(48): [-3.04  4.84 -6.07  7.86  4.69  3.79 -3.39 -4.36 -1.65 -6.41]
(27): [-3.04  4.84 -6.07  7.86  4.69 -8.08  3.43  5.99  1.59  1.61]
(4): [-3.04  4.84 -6.07  7.86  4.25 -8.08  3.43  5.99  1.59  1.61]
present: [1.61 1.59 5.99 3.43]
no
present: [ 4.69  7.86 -6.07]
no
present: [1.59 1.61]
yes
present: [1.59 1.61]
yes
present: [-3.04  4.84 -6.07  7.86  4.69]
yes
present: [-8.08  3.44]
no
present: [ 7.86  4.68 -8.08]
no

(76): [ 6.51 -4.64 -0.92  0.71 -3.56 -2.12 -3.04 -2.85]
(36): [ 2.46 -0.07 -2.83 -1.36  2.58  0.61 -0.28  0.95]
(84): [ 0.82 -0.71 -0.32  2.22 -2.12 -2.05  0.32  0.05]
present: [-3.56 -2.11 -3.04 -2.85]
no
present: [-0.32  2.22 -2.12]
yes
present: [-2.05 -2.12  2.22 -0.32 -0.71]
no

(105): [ 0.07  0.14  0.20 -3.75  1.50  0.81  0.72  1.11 -0.29  2.86 -0.71  0.42
  0.32 -2.71 -0.45 -0.82  1.50  2.67 -3.34 -1.38 -1.78  0.13 -2.31 -0.37
  2.01  1.31 -0.18  0.62 -0.40 -0.05 -1.05  2.78  0.23]
(107): [ 0.72  1.61  1.09  0.53  0.05 -0.81  1.55  1.97 -0.61  2.56 -0.17  0.14
  4.57  0.79 -1.79  0.70  0.02  2.05  0.99 -1.56 -0.10 -2.97  0.03 -0.20
 -2.30  2.03 -1.17 -0.07 -0.12 -0.83 -1.06  0.15 -0.81]
(25): [-0.07 -0.74 -2.78 -0.96 -0.10  2.10 -2.42 -2.34  4.04 -2.20  2.39 -0.57
 -0.57  0.60 -0.53  0.53  0.06 -0.87 -1.63  1.81 -0.74 -0.40 -0.04  0.83
  0.00  0.61  0.81  1.17 -0.68 -2.20  3.54 -1.83  0.75]
(9): [-0.24  0.24 -0.48 -1.16  1.61  1.02  2.82  0.60 -0.31  2.09  0.25  0.41
 -0.46 -0.72  0.08 -2.12 -1.12  1.33 -2.61 -0.94 -1.96  3.79  0.65  0.17
 -0.05  5.50 -0.52  1.89  0.94  2.10  1.87 -1.91  0.69]
(98): [-1.78 -2.90  0.19 -2.58  0.79  1.58  0.89 -1.86 -1.64 -0.43  0.78  0.16
 -3.29 -0.80 -2.62 -1.40 -0.59  0.53 -0.28 -1.34 -1.76  2.84  0.17  0.56
  1.30  0.58  1.03 -0.97 -0.94  1.53  0.37  2.86  2.11]
(166): [ 2.22  1.35 -0.22  3.37  0.29 -2.19 -1.89  1.18 -3.38 -2.18 -4.93 -2.43
 -0.51 -1.06  7.76 -1.43 -0.91 -3.50  0.95  1.54  1.98  4.13 -0.50  1.42
 -0.36 -5.23 -2.93 -2.85 -0.26  0.75 -3.02 -1.38 -3.08]
(33): [-0.32  1.93 -2.71 -1.63  1.88  1.87 -0.23 -0.83  3.14  1.76  1.39 -0.75
  3.37 -0.27  1.28 -0.02  2.56  0.96 -1.57  0.03 -0.95 -1.40 -1.66  0.21
 -0.93  1.91 -1.10  1.64  0.54 -2.90  1.50 -1.87 -0.28]
(95): [-1.31  1.69  0.56  2.35 -2.72 -0.04 -0.16  1.68  2.91 -1.73  1.79  2.41
 -3.25  1.31 -0.42  0.87  0.37 -1.40  1.28  2.66  1.60 -0.37  2.03 -0.83
  1.02  1.80  1.66  3.15  2.79  1.26  2.69 -1.43  0.53]
(208): [ 0.40 -3.49 -0.98 -0.99 -0.44  0.27 -2.27 -2.43  0.57 -2.01  1.58 -1.00
 -1.79  0.78 -2.43  0.57 -3.25 -0.16 -1.10  0.85 -2.20  0.61  0.17  0.87
  0.26 -1.08  1.33 -0.39 -2.92 -0.59  1.84  0.10  0.39]
(11): [-0.98 -0.78  3.13  0.44 -2.36 -1.10  1.20  1.20 -0.80 -0.73  1.26  2.28
 -1.19  1.09 -1.82  1.51  1.04  0.93 -0.34  0.05  0.90 -3.73  0.88 -1.47
 -0.87 -0.36  1.62  1.93  0.36  1.82  0.08  0.84  0.33]
(158): [ 1.65  1.43  0.43  2.34  0.64 -1.97 -1.05 -0.77 -3.54 -1.82 -3.92 -2.63
  0.31 -0.71  7.14 -1.06 -0.26 -2.39  4.24  1.00  1.52  2.67 -0.43  1.59
 -1.42 -4.87 -2.28 -2.22 -0.46  1.32 -2.78 -0.62 -2.67]
present: [ 0.42 -0.71  2.86]
no
present: [0.87 0.37]
yes
present: [-2.35  4.04]
no

